A small network was shown many inputs. Here are its activations along a few directions, one row for each input.
In each table, some parts of the input vary, and every possible input appears once, in random order.
A made-up example of a description, with smaller parts first: one of 4 places along a line, together with either a single point or one of 11 places around a ring or (one of 2 separate values, together with one of 8 places around a ring).
Shared parts are said once, and a part with two or three values counts as separate values.

Rows:
x1: 10; -8; -5; -3; 5; 35; -6; 2; 3; -31; 4; -4; 18
x2: 3; -10; -15; 5; 3; 34; -7; 13; 0; -28; -1; 1; -1
x3: -10; -9; 4; 13; 3; -36; -2; -7; 9; 27; 2; -5; -15
x4: 5; -7; 0; -15; 9; 27; -11; 6; -8; -27; 18; -1; 21
x5: -8; 5; 12; 8; 4; -32; 3; -12; 5; 18; 15; -13; -1
x6: 9; 1; 5; 24; -7; -28; 15; -14; 26; 4; -5; -17; 15
x7: 6; 31; 1; -49; -12; 39; 9; 9; -25; 5; -18; 28; -6
x8: -7; -18; -8; 1; 4; 27; -18; 16; -12; -16; -2; 8; -13
x9: 6; 48; 1; -24; -21; -19; 28; -14; -15; 43; -36; 19; -5
x10: -6; -5; -1; 30; -5; -36; -4; 0; 10; 17; -12; -2; -18
x11: 5; 4; 9; 12; -1; -33; 13; -9; 14; 11; 10; -18; 17
x12: -9; -20; -3; -12; 15; 26; -17; 9; -14; -9; 12; 10; -10
x13: 4; -1; -6; 32; -9; -31; 11; -3; 23; 5; -11; -10; -6
x14: -9; -11; 5; -22; 12; 26; -15; 4; -17; -21; 23; 3; 2
Q: Changing only one part turns x8 into x10. The same change can be made to x4. Which row results?
A: x11
Q: What do these inputs look like to the network?
A: one of 2 separate values, together with either a single point or one of 6 places around a ring
Q: Which other rows does x3 become when the choice among 2 separate values takes its other values? List them by row number.
A: x12

Rows:
x15: 15; 13; 4; 11; -14; -37; 24; -28; 29; 14; -8; -15; 33
x16: 9; 19; 0; -11; -4; 43; 4; 6; -5; -3; -21; 22; -4
x17: -10; -14; -10; -19; -4; 26; -7; 17; -9; -27; 17; -1; -5
x18: 1; -6; -6; -28; -5; 27; 5; 3; -16; -25; -1; 0; -6
x19: -9; -25; -4; 37; 23; -19; -20; 3; 20; 16; 4; -8; -25
x20: 1; -10; -13; -3; 12; 38; -11; 23; -2; -14; 3; 20; -2
x21: -12; -26; -11; -7; -3; 33; -28; 12; -20; -43; 11; -8; -2
x22: -7; -11; -3; 37; -19; -38; 9; -3; 16; -18; 4; -22; 1
x23: 10; 27; 11; -23; 0; 34; 8; -8; -5; -12; 6; 7; 23
x24: 15; 12; -12; 27; -19; -28; 18; -16; 28; 18; -31; 1; 6
x25: -1; -22; -14; 9; 14; 44; -31; 18; -13; -29; -3; 14; 1
x26: -3; 12; 24; -16; 15; -24; -9; -3; -7; 30; 15; 7; -6
x27: 11; -8; 15; 34; 2; -37; 8; -6; 27; -4; 16; -27; 26
x28: 4; 34; 10; -20; -4; -22; 22; -11; -14; 40; -9; 2; 11
x29: -12; 25; -2; -19; -26; -23; 25; -7; -24; 32; -21; 5; -17
x30: 15; 2; -10; -15; 14; 36; -4; 12; -6; -14; -15; 16; -3
x31: 6; -3; 3; -21; 18; 26; -9; 13; 1; -18; 30; -3; 24
x32: -12; -21; 7; 27; 25; -26; -12; -15; 17; 10; 29; -18; 4
x33: -20; 2; 11; -15; -7; -25; -5; 1; -18; 22; 3; 10; -35
x34: -3; 21; -2; -24; -20; 31; 5; 0; -12; -22; -6; 4; -4
x35: 11; -9; -2; 49; -2; -28; 2; 6; 26; 0; -8; -10; 0
x36: 4; 32; -7; -6; -9; -14; 16; 1; -15; 44; -32; 19; -16
x37: 2; -25; 8; -8; 17; 36; -22; 6; -13; -25; 22; -7; 25
x38: -26; -32; 0; 22; 6; -29; -10; -5; 11; 3; 15; -23; -26
x39: -7; 5; 7; 1; 8; -13; -10; 5; -11; 36; -10; 29; -34
x40: 14; 6; 1; -25; 15; 29; 4; -7; -9; -19; 11; 5; 24
x41: 1; 3; -2; 8; -33; -39; 27; -18; 23; 8; -22; -20; 5
Q: Changing only one part turns x31 into x20. The same change can be made to x40. Which row results?
A: x30
Q: What do these inputs look like to the network?
A: one of 3 separate values, together with either one of 4 places along a line or one of 5 places around a ring
Q: Which other rows does x18 become when the place on the line of 4 takes its other values? List them by row number.
A: x17, x21, x34
Q: Which other rows does x34 become when the choice among 3 separate values takes its other values? List them by row number.
A: x16, x23

Rows:
x42: -10; -6; -9; 13; -15; -26; 5; -1; 3; 12; -11; -7; -21
x43: 4; 1; -1; -10; -4; 19; 3; 2; 4; -22; 6; -4; 22
x44: -12; -19; 0; -6; 14; 3; -20; 2; -6; -10; 16; -1; -15
x45: 3; 0; 2; 19; -12; -23; -1; 1; 8; 7; -14; -5; -5
x46: 6; 1; 8; -19; -4; 14; 4; 1; -4; -20; 14; -13; 22
x47: -16; -2; 3; 6; 1; -30; -7; -5; 0; 24; 1; -5; -19
x48: 2; -12; -3; 12; -1; 17; -13; 10; -1; -25; 3; -1; 0
x49: 1; 38; 5; -33; -10; 14; 11; 6; -18; 26; -21; 31; -21
x50: 1; 15; -10; -43; 4; 55; -5; 12; -42; -7; -10; 27; -2
x51: -12; -18; -12; 3; -2; 12; -8; 8; -4; -21; 6; -4; -16
x52: -8; -1; 9; 14; 8; -25; -3; -4; -1; 28; 7; 4; -6
x53: 7; -5; -5; -4; 2; 22; -2; -1; 7; -16; 7; -1; 15
x54: 7; 17; 12; -9; -11; -27; 18; -10; 4; 7; -1; -15; 18
x55: 5; -11; -4; 11; 14; 16; -12; 17; 2; -17; 8; 4; 5
x56: 8; 17; 1; 2; -13; -21; 19; -12; 10; 5; -8; -6; 14
x57: 7; 4; -2; 22; 3; -21; 1; 8; 8; 15; -6; 1; -2
x58: 3; 4; 1; 14; 1; -13; 12; -18; 15; 20; -13; -6; 0
x59: -7; -18; 6; 2; 20; 10; -15; 3; -8; -7; 23; 8; -2
x60: 1; -12; -1; 1; 11; 24; -1; -6; 8; -12; 1; -1; 5
x61: 10; 9; -1; 5; -7; -20; 14; -13; 15; 14; -9; -5; 10
Q: Changing only one part turns x55 into x57. The same change can be made to x53. Which row results?
A: x61
Q: What do these inputs look like to the network?
A: one of 2 separate values, together with either a single point or one of 4 places along a line or one of 5 places around a ring
Q: A walk changes only the place on the ring of 5. It starts at x59 and steps to x44. List the rest of the walk in order.
A: x51, x48, x55
Q: Which other rows does x43 become when the place on the line of 4 takes its other values? List them by row number.
A: x46, x53, x60
